A small network was shown many inputs. Here are its activations along a few directions, one row for each input.
Each table varies a few parts of the input and shows all the possible inputs, shuffled.
A made-up example of a description, with smaller parts first: one of 3 separate values, together with either a single point or one of 11 places along a line or (one of 4 places along a line, together with one of 8 places around a ring).
Shared parts are said once, and a part with two or three values counts as separate values.
(in the rows, 128 means zero)

Other details of the inputs vary at random and push rows far along two fixed directions, the same in every table; ignore that.

A family of inputs:
row 1: [ 47 149 136 159 128 157 129 147 143  98 152 128  91 157 113]
row 2: [141 131 130 109 127 120 122 116 129 132 123  98 111 108 130]
row 3: [151 128 138 104 139 121  96 141 145 135 136  92 109 116 109]
row 4: [192 101 184 115 137  96  89 132 178 119 137  99 137 108 127]
row 5: [222  66 172 101 137  95  61 129 190 134 141  94 159 102  90]
row 6: [130 154 119 126 144 122 162 123  87 141 130 162 139 146 171]
row 7: [102 133  95 143 122 142 165 113  85 143 115 154 146 145 138]
row 8: [190 100  90 100 110 114 141 125  84 162  79 157 182 106 125]
row 9: [ 49 140 140 159 117 164 114 167 167  96 151 124  77 135  93]
row 10: [196 102 108  88 114  90 120 114  98 144  87 130 195 103 138]
row 11: [ 91 119 141 143 108 142 104 155 184  97 139 103  99 111  97]
row 12: [114 161  86 129 131 146 184  97  63 157 104 155 115 146 150]
row 13: [ 90 163  88 140 125 134 183  98  61 131 112 164 150 143 181]
row 14: [146 128 139 138 147 128 138 116 139 133 141 140 128 140 141]
row 15: [ 59 146 155 164 135 147 112 147 167  97 176 119  81 152 116]
Each input here is: one of 3 separate values, together with either a single point or one of 4 places along a line.
Changing only the choice among 3 separate values turns row 6 into row 4. The same change can be made to row 9. Which row results?
> row 11
Which other rows does row 12 become when the choice among 3 separate values takes its other values? List them by row number.
> row 2, row 3
List by row number the other rows that have the choice among 3 separate values in common with row 12.
> row 5, row 7, row 8, row 14

A family of inputs:
row 16: [116 141 123 149 142 144 176 101  92 135 124 155 132 141 180]
row 17: [105 107 150 158 120 140  95 162 205 102 173 112 101 126  96]
row 18: [ 46 163 148 145 132 165 130 153 168  91 148 111  46 134 117]
row 19: [108 139  86 140 127 144 161  99  81 145 105 168 140 160 135]
row 20: [205 114 146  93 144  77  99 104 137 123 128 102 169 108 141]
row 21: [197 107 148 100 137  89 127 110 130 143 130 111 163 122 150]
row 22: [111 161  79 132 121 148 181 112  76 149 103 145 113 141 147]
row 23: [ 35 146 146 174 114 159 121 159 167  81 150 122  91 149 111]
row 24: [207  98 160 108 137  98 117 112 141 147 128 111 160 112 144]
row 25: [ 87 140  96 138 108 135 162 127  75 121  98 160 170 134 144]
row 26: [ 98 162  86 121 110 139 169 120  73 129  87 151 117 129 161]
row 27: [120 149 130 156 143 134 172  99  87 140 118 162 131 129 173]
row 28: [129 107 146 134 119 143  99 137 183 120 144  82  95 111  83]
row 29: [148 114 154 121 121 111  89 162 159 112 124 115 140 121 113]
row 30: [153 125 163 108 137 110  92 165 157 117 130 121 135 120 114]
row 31: [110 163  91 132 139 135 183 139  85 147 129 184 133 146 163]
row 32: [ 42 129 133 182 117 166 132 150 179  95 174 130  93 139 105]
row 33: [ 52 124 140 173 129 168 120 122 170 103 157 123  88 154  85]
row 34: [210  94 124 103 124  94 103 149 143 148 125 136 168 107 126]
row 35: [173  90 120  90 105 103 111 121 114 135  89 118 168  82 116]
row 36: [211  97 120  97 136 103 100 114 118 158 102 136 163 130 114]
row 37: [163 122 144 109 141 131 111 142 159 140 135  93  98 114 100]
row 38: [150 128 169 121 136 109  94 113 185 106 158  88 125 123 125]
row 39: [101 137  84 133 114 147 176 104  80 144 105 145 137 124 128]
row 40: [ 99 110 158 134 110 140  89 149 191  93 138  86  84 104  93]
row 41: [114 144 115 116 128 129 130 116  52 142 143 145 137 153 143]
row 42: [176 115 128  89 139  84  79 134 100 166 126  97 165 103 135]
row 43: [116 158  97 127 152 140 166 108  78 153 111 175 122 167 143]
What do these inputs look like to the network?
> either one of 2 separate values or one of 6 places along a line or (one of 4 places along a line, together with one of 5 places around a ring)
Start at row 20 and move only the place on the line of 6, one step at a time. The first step leads to row 38. Which rows follow, in order?
> row 21, row 24, row 16, row 27
List by row number the other inputs of the same sort as row 42.
> row 41
